[5, 8, 7, 4, 5, 1] ==> 5
[-190, -878, 297, -15, 994, 240, 933] ==> 240
[221, 932, 959, 941] ==> 959
[185, 55, 112, 153, 155, 232] ==> 155
[36, 18, 86, 13, 35, 84, 97] ==> 84
[398, 386, 281, -890, 202, 706, 80] ==> 706
[37, 186, 119, 206, 69, 242] ==> 69
---
array([[ .00,  .59,  .41, -.52, -.15,  .08, -.08,  .13,  .46,  .08,  .01,
         .05, -.33],
       [ .10,  .52,  .07,  .17, -.44, -.02,  .24,  .08,  .39, -.36,  .26,
         .05,  .06],
       [-.39,  .58,  .37, -.56, -.12, -.05, -.10, -.09,  .30,  .41, -.14,
        -.03, -.34],
       [-.01, -.43,  .04, -.32,  .44,  .07, -.29,  .01, -.26,  .35, -.24,
        -.03, -.16],
       [ .45,  .57,  .11,  .24, -.50,  .09,  .29,  .28,  .56, -.70,  .43,
         .13,  .08],
       [-.15,  .69,  .32, -.30, -.31, -.02,  .06,  .02,  .44,  .04,  .06,
         .02, -.22],
       [-.51, -.51, -.09, -.28,  .48, -.10, -.29, -.30, -.54,  .74, -.44,
        -.14, -.10],
       [ .02, -.74, -.62,  .84,  .09, -.12,  .19, -.20, -.60, -.23,  .05,
        -.06,  .53],
       [ .09,  .24, -.12,  .42, -.35, -.06,  .28,  .01,  .15, -.40,  .25,
         .03,  .22]]) -.12

array([[-.40,  .33, -.01,  .21,  .30, -.37, -.36, -.09, -.16, -.05,  .12,
         .66],
       [-.25,  .45,  .46, -.11, -.27,  .67, -.42,  .23,  .01, -.05,  .46,
         .08],
       [-.19, -.31,  .25,  .78,  .18, -.31,  .27, -.12,  .81,  .10,  .22,
        -.17],
       [-.10, -.09,  .07,  .14, -.19,  .65,  .27, -.21,  .47, -.12,  .26,
         .58],
       [-.36,  .18,  .31,  .19,  .22,  .04, -.40, -.30,  .29,  .07, -.57,
         .39],
       [-.19, -.35,  .16,  .67,  .33, -.26,  .13, -.30,  .81, -.02,  .06,
        -.03]]) .16

array([[ .08, -.10,  .03, -.01,  .21, -.10,  .22, -.02,  .02],
       [-.36, -.21,  .07, -.04,  .59, -.06, -.56,  .25, -.10],
       [-.27,  .02,  .77,  .20, -.29, -.02,  .15,  .37, -.01],
       [ .34, -.02, -.21,  .00, -.38,  .03,  .04, -.31,  .16],
       [-.04,  .03, -.03, -.01, -.20,  .01, -.05, -.02,  .00],
       [-.37, -.23,  .08, -.06,  .65, -.07, -.54,  .23, -.08],
       [ .36, -.05, -.22,  .00, -.36,  .04, -.06, -.36,  .19],
       [-.02, -.20, -.07, -.03,  .41, -.01,  .00,  .04, -.07],
       [-.09,  .11, -.03, -.04,  .03,  .05, -.08,  .05, -.04],
       [-.05,  .10, -.16,  .14, -.57,  .12,  .01, -.03,  .03]]) -.16

array([[ .07,  .25, -.53, -.52,  .12, -.04,  .52, -.09],
       [-.20, -.10,  .38,  .75,  .02,  .04, -.04,  .54],
       [ .14,  .29, -.38, -.10,  .25,  .17,  .25,  .10],
       [-.19,  .05,  .17, -.11,  .12,  .12, -.32,  .08],
       [ .14,  .27, -.21, -.21,  .02, -.10,  .65, -.06],
       [ .04,  .00,  .23,  .41, -.03,  .09, -.14,  .17]]) .23

array([[-.01,  .18,  .10, -.06,  .24, -.17],
       [-.13, -.01, -.11, -.15,  .09,  .19],
       [-.21,  .06, -.07, -.05,  .18,  .16],
       [-.15, -.09, -.02,  .30,  .27,  .05],
       [-.01,  .13, -.01, -.25,  .07, -.01],
       [ .26, -.02,  .11,  .10,  .10, -.23],
       [-.06,  .06, -.03, -.06,  .09,  .04],
       [-.14,  .09, -.06, -.03,  .07,  .07],
       [-.14,  .07, -.16, -.62, -.51,  .28],
       [ .43,  .22,  .16, -.53,  .01, -.31],
       [-.08,  .08, -.03, -.02,  .04,  .02]]) -.03
---
.00	.05	-.16	-.13	.19	.64
.20	.08	-.19	.07	.08	.17
.11	.62	-.07	-.12	.18	.25
-> .64, -.19

.71	-.49	-.43	-.30	-.67	-.55 -> .71, -.67

.05	.00	.09	.27	.22
-.04	.14	.21	.41	.80
-> .80, -.04

-.04	.11	.36	.64 -> .64, -.04

-.06	.07	-.70	.44	-.03	.57	.46 -> .57, -.70

.44	.78	.24	-.86	.75 -> .78, -.86

.01	.54	.77	.84 -> .84, .01

-.05	.07	.33	.01	-.64
.66	.36	.08	-.02	.15
-> .66, -.64

.29	-.21	-.33	-.06	-.40	-.64 -> .29, -.64

-.14	-.51	-.71	.36 -> .36, -.71
---
537,801,501,566,118,542
278,376,506,378,411,438
Answer: 378

551,658,944,456,26 Answer: 944

106,122,36,193,90,117,172 Answer: 90

93,210,135,101,11,21,229 Answer: 11

52,63,101,218 Answer: 63

4,4,3,5,8
7,7,3,1,4
5,2,4,1,4
Answer: 4
---
0.1,0.4,-1.7,1.1,0.3,0.5,0.8 -> 0.5

4.254,-20.715,16.285,1.203
13.662,18.621,15.440,-1.056
-> 16.285

-1.03,0.29,-1.41,-1.16,0.17,1.12,1.75 -> 1.12

1.9,-1.3,-0.1,0.2,0.7 -> 0.2

0.079,-0.146,-0.047,-0.146
-0.141,0.119,-0.040,0.119
-0.184,-0.006,0.082,-0.006
-> -0.047

185.928,27.079,-60.804,99.195,-71.032
77.105,11.780,166.547,-137.927,-201.133
-> 99.195

6.7,17.6,17.7,2.3,4.9,1.4,1.6
-22.6,-11.8,16.8,5.2,5.5,-5.4,-19.4
-2.5,-18.7,-23.4,13.8,9.9,10.5,21.3
-> 1.4
---
Input: [ 31 -29   3 -13]
Output: -13, 31

Input:
[[5 2 3 8]
 [2 2 7 6]]
Output: 8, 2

Input: [73 86 62  0 29 95]
Output: 95, 73

Input:
[[104  73  41 150 128 173]
 [ 86 158 143 250  52 161]]
Output: 173, 86

Input: [34 59  3 61 96]
Output: 96, 34

Input:
[[5 2 4 4 2 4]
 [8 6 4 4 3 8]]
Output: 4, 8

Input:
[[19 53 28 60 85]
 [68 50 71 59 29]
 [32 45 50 65 68]]
Output: 85, 32
